Each row below holds a small network's activations on one record, seen along a few directions.
After each row come some of the record's fields: LEPON, FIF, SESIS, BUZUG.
Not every record has every field; a missing one is left out.
Other fields move the rows too, some of them a lot.
Strong random noise was added to every row along 3 fixed directions; ignore it. To show where, here is one row again and again, with new noise each time:
[-321  -21  165 -231   87  378  109 -119 -185  -54  -52   41  434  194
   47    6   29   59 -427]
[-218  230  206  -68  169  139 -242  284  145   40   54  130   24   83
  288 -263 -189 -140  218]
[-291  128  234 -130  167  299  -35   75  -77  -32  -13   98  323  207
  263 -147 -155 -101 -154]
[  53  -47 -325  252 -112   60  303 -341 -191 -367 -257 -401   59  -36
  -99  265  157  -18   51]
[ -57   35 -135   81  -27   81   67  -94  -25 -176 -118 -185    2  -30
  -26   70   83   -6  110]

[  16  222  589  -12  233  106 -131  214    0   34   66  316  206  283
  689 -250 -501 -344   50]
LEPON: mur / FIF: fevof / SESIS: nuto / BUZUG: rerik
[-170   47   48 -304   49 -208 -380  274  485  256  202  239 -415 -165
 -302 -274  104  227  308]
LEPON: kazo / FIF: lolaf / SESIS: nuto / BUZUG: rerik
[ 213  125  241  463  -14   -1   43  120  -47    8    0 -108   28   31
  612   59 -336 -383  148]
LEPON: pas / FIF: libud / SESIS: nuto / BUZUG: fibaz
[-214   13  198 -375  -45  223 -312  463  150  392  210  238   50 -136
 -121 -253   52  109 -120]
LEPON: pas / FIF: miri / SESIS: nuto / BUZUG: fibaz
[-304 -179 -479 -326  -98  227   46  -40 -180 -132   30 -185  227 -127
 -737    4  392  387 -292]
LEPON: mur / FIF: miri / SESIS: sesus / BUZUG: rerik
[  67  -61   97  -61   63  345  271 -288 -154 -318 -368 -133  169  251
  239  118  261   82  -53]
LEPON: kazo / BUZUG: gaku
[-122  159  291  -50  102    0 -142  185  -28  311  269  271  141   46
  186 -100 -189 -143 -326]
LEPON: pas / FIF: miri / SESIS: nuto / BUZUG: fibaz
[  63   97 -483  171  -24  -69   31   22 -100 -241 -197 -273    5   -6
  -86  -40  -50  -93  266]
LEPON: pas / FIF: fevof / SESIS: sesus / BUZUG: fibaz
[  -2  152  186  228  106  105  -25  185  -25   25  -49   42   66  100
  511  -71 -266 -294  150]
LEPON: pas / FIF: lolaf / SESIS: nuto / BUZUG: fibaz
[  92  -27   51   37   -1 -114   50 -147  132  -21 -113  -25 -166  -32
  -26  128  136   18   78]
LEPON: kazo / FIF: lolaf / SESIS: sesus / BUZUG: rerik
[  63  157  324  292   46   53   22   57    0  -54   32  -30   -7   15
  431   -7 -193 -285  190]
LEPON: mur / FIF: lolaf / SESIS: nuto / BUZUG: rerik
[ 169   25  177  198  115 -295  297 -406 -178 -201   -4   47  148  235
  234  128 -341 -211 -227]
LEPON: mur / FIF: miri / SESIS: nuto / BUZUG: rerik
[  27   89 -211  271   16   84   77   84 -188 -129  -98 -176  122   18
  177   47  -31 -208   87]
LEPON: supu / FIF: miri / SESIS: sesus / BUZUG: fibaz
[-178 -125  -45 -188 -195  191  142  -88 -161  190  177  -20  327 -132
 -477  186  247  272 -714]
LEPON: mur / FIF: lolaf / SESIS: nuto / BUZUG: fibaz
[ 322 -220   96  226 -242 -153  189 -244  -53  199   89  -55 -139 -246
  -89  443  139    6 -333]
LEPON: pas / FIF: libud / SESIS: nuto / BUZUG: fibaz
[ 114  -43  131  109   25 -113   48  -34   63  -12  -76   42  -69   52
  216   42  -97 -138  129]
LEPON: kazo / FIF: libud / SESIS: nuto / BUZUG: rerik
[ 186  104   25  362 -110 -107  109  106    6  -66   48 -176 -127 -181
  105  110   20 -223  204]
LEPON: pas / FIF: miri / SESIS: nuto / BUZUG: rerik
[-268 -181 -535 -264  -30   66   48 -173 -174 -182 -134 -188  199   16
 -613  -46  274  298 -161]
LEPON: kazo / FIF: miri / SESIS: sesus / BUZUG: rerik
[ 220 -152 -234  427 -240  -48  248 -291 -213 -178  -78 -385  -92 -174
  -64  403  148   19   27]
LEPON: mur / FIF: libud / SESIS: nuto / BUZUG: gaku
[ 118   91  200   51   62 -434 -118   15  152  310  327  343 -161  -50
  -49    9 -232 -111 -221]
LEPON: supu / FIF: lolaf / SESIS: nuto / BUZUG: fibaz
[ 160   61  -60  355   47   44  296 -149 -188 -425 -296 -233  136  204
  489  114 -189 -299  266]
LEPON: pas / FIF: libud / SESIS: nuto / BUZUG: rerik
[-208   32 -237  129  -51  249  105  154 -278   30  108 -160  389  -89
 -266   35   74  -64 -388]
LEPON: pas / FIF: lolaf / SESIS: sesus / BUZUG: fibaz
[ 111  -90 -105 -429  130 -113 -142 -264  287 -191 -158  107 -363  125
 -219 -170  326  423  324]
LEPON: mur / BUZUG: rerik
[-223  -33  390 -620  377  322 -236   79  254   82 -264  414   27  463
  337 -437  151  221  133]
LEPON: kazo / BUZUG: rerik
[ -84 -100 -229  -79  237  -38  226 -425 -328 -434 -276  -23  360  432
   77  -73 -280  -50 -142]
LEPON: kazo / FIF: miri / SESIS: sesus / BUZUG: rerik
[ 120  182 -158  455  -61 -116 -145  346   51   75   78 -181 -193 -169
  225  -96 -239 -266  424]
LEPON: pas / FIF: libud / SESIS: nuto / BUZUG: fibaz
[ 153   80  149  105  -67  -91 -133  213   74  137  135   51 -139 -134
  118   -4  -27  -96  121]
LEPON: mur / FIF: miri / SESIS: nuto / BUZUG: rerik
[ -59   43   56  -38  111   50  -33  113   -3  -28  -43  115   70  149
  115 -123 -132  -73   73]
LEPON: pas / FIF: lolaf / SESIS: nuto / BUZUG: rerik
[  15 -182  114 -139 -195  130  -52   34  117  291   93   47 -180 -247
 -173  223  328  285 -162]
LEPON: supu / FIF: miri / SESIS: nuto / BUZUG: fibaz
[ 225  -38  147   68  -24 -199   69 -265   98  -79 -117   31 -237   24
  162  131 -133  -24  157]
LEPON: kazo / FIF: fevof / SESIS: nuto / BUZUG: gaku
[ 222 -120  285  179 -116  148  209 -247  -71  -94 -192  -84  -50   -4
  336  330  131 -102   -7]
LEPON: kazo / FIF: lolaf / SESIS: nuto / BUZUG: gaku
[ -16  -75 -285   67 -216   25  183 -131 -156  -23  115 -209  133 -196
 -478  174  202  140 -357]
LEPON: mur / FIF: lolaf / SESIS: nuto / BUZUG: fibaz
[ -84   43   41  -41   99 -182  -10   25  -54  121  250  157  234   16
 -172  -70 -166 -141 -425]
LEPON: pas / FIF: libud / SESIS: sesus / BUZUG: fibaz
[ -87  333  -22  529  139 -146   44  303 -107   67  179  -32  161   55
  305 -148 -494 -487   45]
LEPON: supu / FIF: lolaf / SESIS: nuto / BUZUG: fibaz
[  -3 -245  210 -376  -11   17  227 -413 -108  -54    0  189  214  154
 -179  182   99  246 -538]
LEPON: mur / FIF: miri / SESIS: nuto / BUZUG: rerik
[ -62  148 -409   24  158 -553 -190  -42  107  -53  172   95 -220   30
 -298 -192 -326   12  212]
LEPON: supu / FIF: libud / SESIS: sesus / BUZUG: gaku
[ 248  -95  143   79 -285 -167 -195  149  432  273  101  -81 -672 -535
 -226  209  477  168  415]
LEPON: kazo / FIF: fevof / SESIS: nuto / BUZUG: rerik
[-128 -233 -266 -302 -135   57 -118  -79   19   18   97  -67  -55 -181
 -582   80  432  434 -132]
LEPON: mur / FIF: libud / SESIS: sesus / BUZUG: rerik
[  43  290  257  182  169 -139 -346  515  220  206  202  244 -152   59
  541 -320 -595 -333  381]
LEPON: pas / FIF: libud / SESIS: nuto / BUZUG: fibaz
[-331  141   94 -256  139  -27 -334  396    5  378  421  320  251  -23
 -218 -351 -160  -74 -383]
LEPON: pas / FIF: libud / SESIS: sesus / BUZUG: fibaz
[-199  181   73 -316  314 -346 -461  245  331  178  253  436 -164  168
   22 -476 -449   35  139]
LEPON: kazo / FIF: miri / SESIS: sesus / BUZUG: fibaz
[-249  100  212 -155  -23  284 -264  516   14  379  297  176  191  -85
   36 -217  -26    1 -223]
LEPON: pas / FIF: miri / SESIS: nuto / BUZUG: fibaz

Here are new rows. What are their fields?
[-211 -213  233 -295  -76  412   52  -51  -36  134  -57   63  193   29
  -52   98  349  238 -336]
LEPON: kazo / FIF: lolaf / SESIS: nuto / BUZUG: rerik
[-228  187  186 -166  352  385   86  142 -236   -4 -137  212  636  536
  441 -393 -229 -192 -405]
LEPON: pas / BUZUG: fibaz
[ 155   99  173  321  -46  168 -128  287   65  -50 -136 -171 -162  -55
  594  -51  -61 -301  607]
LEPON: pas / FIF: libud / SESIS: nuto / BUZUG: rerik
[-234 -103 -113  -85  -65  165  193 -101 -235   58   51  -33  382   40
 -308   86  126   99 -579]
LEPON: kazo / FIF: lolaf / SESIS: nuto / BUZUG: fibaz
[-142  139 -129  129  132 -159  120  -67 -205  -10  125   70  300  194
  -25  -75 -373 -144 -322]
LEPON: supu / FIF: lolaf / SESIS: nuto / BUZUG: fibaz
[ 106 -136  -82   61   81  126  343 -379 -278 -430 -430 -123  222  336
  303  169  -47  -93   -3]
LEPON: kazo / FIF: miri / SESIS: nuto / BUZUG: rerik
[ 89  70  -8  27 -57 -14 -94 171  36 -20 -20 -25 -86 -89  61 -14  49 -48
 216]
LEPON: mur / FIF: miri / SESIS: nuto / BUZUG: rerik
[ 176 -186 -398  191 -248  -68  296 -372  -86 -296 -214 -403 -148 -184
 -375  341  335  186  135]
LEPON: mur / FIF: lolaf / SESIS: nuto / BUZUG: rerik
[-131  -82  523 -422  -47  168 -362  268  279  494  247  358 -103  -95
   69 -102  207  206 -138]
LEPON: pas / FIF: libud / SESIS: nuto / BUZUG: rerik
[-203  -59  251   77  -48  540  183   97 -375  155    4  -65  581  122
  309   84  -82 -118 -553]
LEPON: pas / FIF: libud / SESIS: nuto / BUZUG: fibaz
[-253   41  -70 -308   49  201    3  113 -144   81    7   89  394   95
 -230 -118   -2   59 -421]
LEPON: pas / FIF: fevof / SESIS: sesus / BUZUG: fibaz
[ 123  -97   36  -74   62 -247   67 -385  -86  -68  -11  107  109  195
    7  118 -160   26 -337]
LEPON: kazo / FIF: libud / SESIS: sesus / BUZUG: fibaz
[-333  158   98 -192  130  464 -281  534   61   25  -92   15  151   46
  177 -358   66  -85  309]
LEPON: kazo / FIF: fevof / SESIS: sesus / BUZUG: rerik
[ 136  -19   47 -112 -107 -179 -238   97  299   84  130   72 -447 -208
 -146   -7  135  223  330]
LEPON: mur / FIF: miri / SESIS: nuto / BUZUG: rerik
[ -46 -135 -223  -77 -213 -140  -17   35   42  255  235  -13  -57 -268
 -565  140  272  227 -322]
LEPON: pas / FIF: libud / SESIS: nuto / BUZUG: fibaz
[ -72   83  677 -304  225  216 -174  135  178  109 -119  406   40  289
  694 -153 -171 -146  119]
LEPON: kazo / FIF: fevof / SESIS: nuto / BUZUG: rerik
[  38  -46  295  -46 -149  166  -54  187   43  265  177   82   78 -164
   69   70   71  -22 -251]
LEPON: pas / FIF: libud / SESIS: nuto / BUZUG: fibaz
[  39   78  -92  -49  158 -312 -221  110  168  -86  122  146 -173   23
  -82 -181 -221  -52  284]
LEPON: mur / FIF: libud / SESIS: sesus / BUZUG: rerik
[-103   66 -316  109    4  -38    4   35  -78    3   43 -132   59  -57
 -199  -21  -99   12  -45]
LEPON: supu / FIF: fevof / SESIS: sesus / BUZUG: fibaz
[ 240 -267 -112 -209   -4  111  112 -379  224 -288 -536 -172 -427   77
  -34  122  647  368  474]
LEPON: kazo / BUZUG: rerik
[  27  119  345  -18   -4   90 -155  177  118   98  102  123  -98  -47
  288  -87 -162  -76  173]
LEPON: mur / FIF: fevof / SESIS: nuto / BUZUG: gaku
